A small network was shown many inputs. Here are its activations along a few directions, one row for each input.
Each table varies a few parts of the input and shows all the possible inputs, shuffled.
A made-up example of a description, with smaller parts first: ring(8) and (point or ring(11) or (values(2) and line(6))).
Shared parts are said once, and a part with two or three values counts as separate values.
In the rows, 128 means zero.

Other details of the inputs vary at random and push rows far along two fixed directions, the same in every table; ignore that.

Table:
R1: [197  97  88 151 219 158 153  40 218  69 104]
R2: [239 208 177 140  95 209 103 124 195  38  93]
R3: [ 34  67 106 112  80  74 137 138 144 152 125]
R4: [ 98  45  84 100 135  93 163  85 193 107 105]
R5: [164 196 173 144 129 154 103 161  70 155 151]
R6: [161 184 156 152 137 163  99 146  79 135 145]
R7: [154 215 174 123 117 164 129 149  73 124 164]
R8: [ 41  48 121 131  65  66 100 153 110 205 127]
R9: [122 207 171 121  98 138 133 162  85 148 169]
R10: [155 215 169 146 141 131 120 173 107 161 157]
R11: [240 195 144 147 217 182 150  81 173  91 141]
R12: [107 117 133 124 110  91 110 172 102 177 121]
R13: [133 201 161 144 119 130  97 202  64 163 141]
R14: [ 65 123 132 137  94  73 104 196 102 186 129]
R15: [126  33  63 144 180 115 137  67 207  92  83]
R16: [119 219 175 166 110 142  98 183  75 170 172]
R17: [121  28  82 139 141 123 118  73 157 118  95]
R18: [138 195 188 138 101 133 103 180  69 192 168]
R19: [113 216 175 126  93 138 127 176  75 150 173]
R20: [150 221 178 119 115 153 139 152  91 138 174]
R21: [116 112 135 117 113  93 115 167 108 178 122]
R22: [206 176 139 166 187 199 123  81 132  89 138]
R23: [ 32  43 104 131  67  63  88 179  95 189 106]
R24: [213 138 111 146 207 175 137  77 159  78 106]
R25: [ 46  58 101 120  76 100 123 128 116 134 121]
R26: [ 50 137 151 104  64  78 129 184 103 185 155]
R27: [127  33  83 122 161  95 142  82 200 127  93]
R28: [106 176 156  98  85 105 125 201  65 158 140]
R29: [154  44  86 107 157 147 164  29 189  73 108]
R30: [215 186 141 142 199 165 140 107 153 103 129]
R31: [190 191 171 127 145 152 115 155  87 152 143]
R32: [251 202 180 172 110 206  79 130 200  71  90]
R33: [ 47  49  91 104  76  86 119 150 106 135 103]
R34: [ 95  53 120 120  98  92 109 131 121 178 117]
R35: [159 104 107 152 185 148 139  62 194 103 120]
R36: [ 78 138 124 119 101  98 134 164 118 134 137]
R37: [119  21  82 126 145 109 122  86 163 124  86]
R38: [113  46  59 124 165 125 162  56 209  58  93]
R39: [141 194 172  95  96 130 126 186  58 152 150]
R40: [159 197 166 109 113 157 128 151  69 126 151]
R41: [ 87  46  68 113 139 104 150  95 178  84  91]
R42: [ 83 112 138 142  96  97 111 147 121 186 144]
R43: [125 205 155 139 116 157 130 147  93 117 162]
R44: [ 46  62 106 147  99  75 111 138 150 173 123]
R45: [137 105 101 103 149 121 157 102 163  93 111]
R46: [102 110 128 127 112  94 110 168 106 170 116]
R47: [ 97  29  78 153 144 116 130  63 192 121 108]
R48: [ 81 122 140 142 103  90 113 154 128 184 141]
R49: [135 208 180 156 108 147  96 179  61 171 167]
R50: [178 152 141 145 175 151 140  91 167 125 141]
R51: [142 217 161 114 125 135 138 181  90 125 149]
R52: [ 58  61 111 145  96  83 113 128 145 176 126]
R53: [124  44  79 134 166 103 137  84 195 114  91]
R54: [106  31  74 103 128 118 143  83 152  88  88]
R55: [103 217 162 134 103 139 125 178  85 136 166]
R56: [166 203 176 152 135 162 107 148  84 153 161]
R57: [121  40  72 100 146 115 156  80 171  81  85]
R58: [165  85  98 112 155 158 150  59 152  69 108]
R59: [ 41  69  99 109  87  65 139 150 144 147 118]
R60: [ 92  46  80 126 129 123 151  64 181  90 112]
R61: [239 168 129 150 209 199 131  77 137  72 118]
R62: [ 51 119 123 107  69  85 116 201  74 156 122]
R63: [115 239 178 132 104 141 125 187  75 143 174]
R64: [120 166 156 114  96 136 130 148  84 141 153]
R65: [215  76  92 132 206 169 143  37 183  74  92]
R66: [ 52 133 133 147  90  76  99 198 104 188 139]
R67: [130 114 122  92 120 114 147 136 123 124 118]
R68: [219 201 144 109 188 175 166 103 146  74 137]
R69: [219 171 145 108 169 191 152  80 123  76 137]
R70: [ 63 124 130 103  73  85 121 196  76 157 124]
R71: [120 200 168 127  93 147 120 170  61 137 163]
R72: [213 179 136 126 176 203 146  77 119  54 132]
R73: [146  57  74 152 191 130 145  54 213  88  96]
R74: [ 34  76 111 101  72  55 135 166 130 166 124]
R75: [249 173 143 145 205 204 133  64 138  84 131]
R76: [192 201 143 169 189 185 127  99 148  96 147]
R77: [234 204 127 128 215 199 166  76 157  34 127]
R78: [106  30  70 116 128 130 139  66 156  77  94]
R79: [ 63  44 100  89  77  78 131 142 114 147 104]
R80: [ 60  48 114 133  91  74 118 127 150 190 129]
R81: [ 38  61 105 107  80  72 141 132 149 153 124]
R82: [139 216 174 108  97 140 118 196  43 144 153]
Each input here is: values(2) and (point or (line(5) and ring(8))).
- Changing only the values(2) part turns R2 into R32. The same change can be made to R39. Which row results? => R31
- Changing only the values(2) part turns R12 into R28. The same change can be made to R16. Which row results? => R43
- Change only the values(2) part in R19. List by row number the other rows that result. => R52
- Change only the line(5) part in R18. List by row number the other rows that result. => R8, R22, R49, R56
- Change only the ring(8) part in R44. List by row number the other rows that result. => R14, R17, R24, R47, R49, R61, R73
- Change only the line(5) part in R15. List by row number the other rows that result. => R14, R27, R30, R53

Table:
R83: [ 78 119 140 129  55 119 106 152 126 134 130]
R84: [ 65 102 108 124 121  82 129 158 131 142 121]
R85: [155 180 171 115  92 144 109 191  73 145 128]
R86: [ 76 133 127 114 116  96 148 140 138 161 154]
R87: [215 146 145 199 212 147  97  96 208 155 118]
R88: [ 86 120 129 109 121  91 146 142 125 163 143]
R89: [169 141 126 137 169 187 150  48 158  84 151]
R90: [105 112 133 105  76  96 115 175 114 151 113]
R91: [ 91  75 118 113 110  95 133 123 106 162 126]
R92: [ 98 109 126  99 126  89 140 145 113 170 134]
R93: [185 145 133 129 141 172 136  93 160  73 111]
R94: [140  66  88 109 178 115 167  60 182 108 111]
R95: [ 98 125 136 116  74 102 121 169 129 140 122]
R96: [203 162 141 118 179 177 145  98 103 116 143]
R97: [189 145 132 106 191 145 154 105 127 117 135]
R98: [110  82  81 138 155 121 146  90 175  94 114]
R99: [141  60  74 130 175 122 146  80 163  88  96]
R100: [169 181 187 209 130 145  50 160 118 210 148]
R101: [ 90 104 131 119  93 110 119 129  88 167 142]
R102: [161 206 133 143 183 158 145 122 147  87 147]
R103: [138  71  88 124 135 137 149  67 220  66 100]
R104: [ 88 105 142 115  90 105 112 145  73 175 145]
R105: [215 163 140 111 154 171 131 126 133  90 116]
R106: [ 81  96 118 109  88  86 131 148 168 129 108]
R107: [164 193 191 205 134 136  59 178 121 220 146]
R108: [111  69  84 143 158 134 144  74 175  85 105]
R109: [ 86  86  91 121 137  87 137 135 140 136 105]
R110: [187 146 143 121 134 164 129 116 132  92 109]
R111: [190 149 108 120 206 155 142 111 134  91 114]
R112: [ 57  92 106 142  98 112 108 127 126 130 132]
R113: [203 171 125 131 196 170 137 117 113  90 126]
R114: [207 148 133 107 165 154 141 119 149  87 104]
R115: [199 149 140 121 170 181 134  89  97 113 143]
R116: [109 213 151 147 118 129 122 181  94 136 165]
R117: [ 99  79 119 116  79 105 121 138 136 131  98]
R118: [ 80  89  96 127 116  91 127 146 121 145 115]
R119: [180 189 152 136 135 183 134 107 157  74 134]
R120: [ 96  80 112 110  79  93 128 148 144 137 101]
R121: [101 115 126 102  91  91 125 164 139 141 105]
R122: [129  68  90 116 178 120 172  51 202  95 119]
R123: [ 54  92 103 142 106 104 126 135 136 133 126]
R124: [ 67 119 124 144  93 113 109 151  98 143 136]
R125: [186 191 140 125 158 168 149 107 184  71 127]
R126: [124 199 158 148 114 149 105 165  65 135 155]
R127: [130 194 175 134  73 152 106 170  94 128 147]
R128: [146 208 171 117 108 129 126 180 115 128 138]
R129: [123 193 153 144 126 144 120 167  81 135 148]
R130: [ 80  78 111 123 110  98 115 163  89 158 112]
R131: [128  69  75 139 168 124 150  76 177  82 105]
R132: [102  72 122 112  73 112 103 138 119 135 101]
R133: [174 177 129 143 170 172 133 116 110  97 129]
R134: [135 191 156 138 128 138 113 176  61 141 141]
R135: [133 193 159 124 121 128 140 156  88 158 170]
R136: [118 190 173 133 104 145 121 147  75 153 177]
R137: [118  68  97 127 148 129 157  58 170 107 124]
R138: [167 151 138 130 165 165 152  84 132 106 146]
R139: [185 177 152 134 122 184 121 113 127  84 127]
R140: [ 78 133 118 132 128  93 133 158 130 137 131]
R141: [ 77  89 113 119 110  93 148 121 140 152 142]
R142: [159  54 104 112 125 145 116  87 151  89  90]
R143: [130  76 101 122 122 122 141  87 197  80 102]
R144: [128 186 157 137 114 142  97 176  48 147 147]
R145: [ 53  97 128 123  90  98 134 131 125 165 149]
R146: [ 67  95 112 119 104  92 143 122 144 155 151]
R147: [129  66 101 127 121 138 142  77 195  78  94]
R148: [ 96  77 112 108 117  88 139 127 117 159 132]
R149: [ 71  83 107 134  97 105 106 140  98 147 117]
R150: [126 191 169 130 103 144 117 150  64 159 172]
R151: [ 98  86 118  98  93  83 126 160 141 142  97]
R152: [153 183 164 110 132 127 129 168  64 165 162]
R153: [ 88 114 113 118 128  84 124 166 108 151 116]
R154: [181 171 145 127 164 169 148  97 111 117 146]
R155: [215 168 156 206 187 156  87 116 180 167 133]
R156: [138 188 158 120 123 126 138 158  80 164 164]
R157: [ 87  71 105 125 109 107 100 145  87 146 113]
R158: [139  54  96 119 115 141 124  72 171  87  83]
- Changing only one part turns R158 into R117. The same change can be made to R127. Which row results? => R147
- Changing only one part turns R118 into R149. The same change can be made to R105. Which row results? => R142
- What do these inputs look like to the network? => line(4) and (point or (values(3) and line(6)))
- Change only the values(3) part in R84. List by row number the other rows that result. => R88, R128
- Change only the line(6) part in R129. List by row number the other rows that result. => R108, R123, R130, R133, R134
- A walk changes only the line(6) part. It starts at R114 and steps to R151. List the rest of the walk in order. => R121, R128, R106, R125

Table:
R159: [102 110 132 162 138  94 101 145 127 195 135]
R160: [ 91  91 124 120  91 107 121 139 138 128 113]
R161: [117 151 140 116 128 124 136 149  94 145 147]
R162: [116  89  99 117 153 125 149  86 151 110 120]
R163: [168 148 117 125 181 160 156  82 151  88 135]
R164: [215 221 160 135 163 189 143 112 146  71 140]
R165: [142  78 105 122 123 133 129  95 147 100 100]
R166: [107 110 131 121  93 117 114 152 112 132 115]
R167: [ 73  67 130 162  78  80  80 168 145 206 112]
R168: [ 68 131 122 123 103  95 136 160 110 157 146]
R169: [175 226 173 126 119 163 114 170  89 121 144]
R170: [140  74  90 121 169 137 151  70 151  96 116]
R171: [134 207 168 119 115 128 121 185  44 163 167]
R172: [143  88 100 125 139 140 141  79 185  81 101]
- What do these inputs look like to the network? => values(2) and (point or line(6))
- Change only the line(6) part in R162. List by row number the other rows that result. => R161, R163, R168, R170, R171
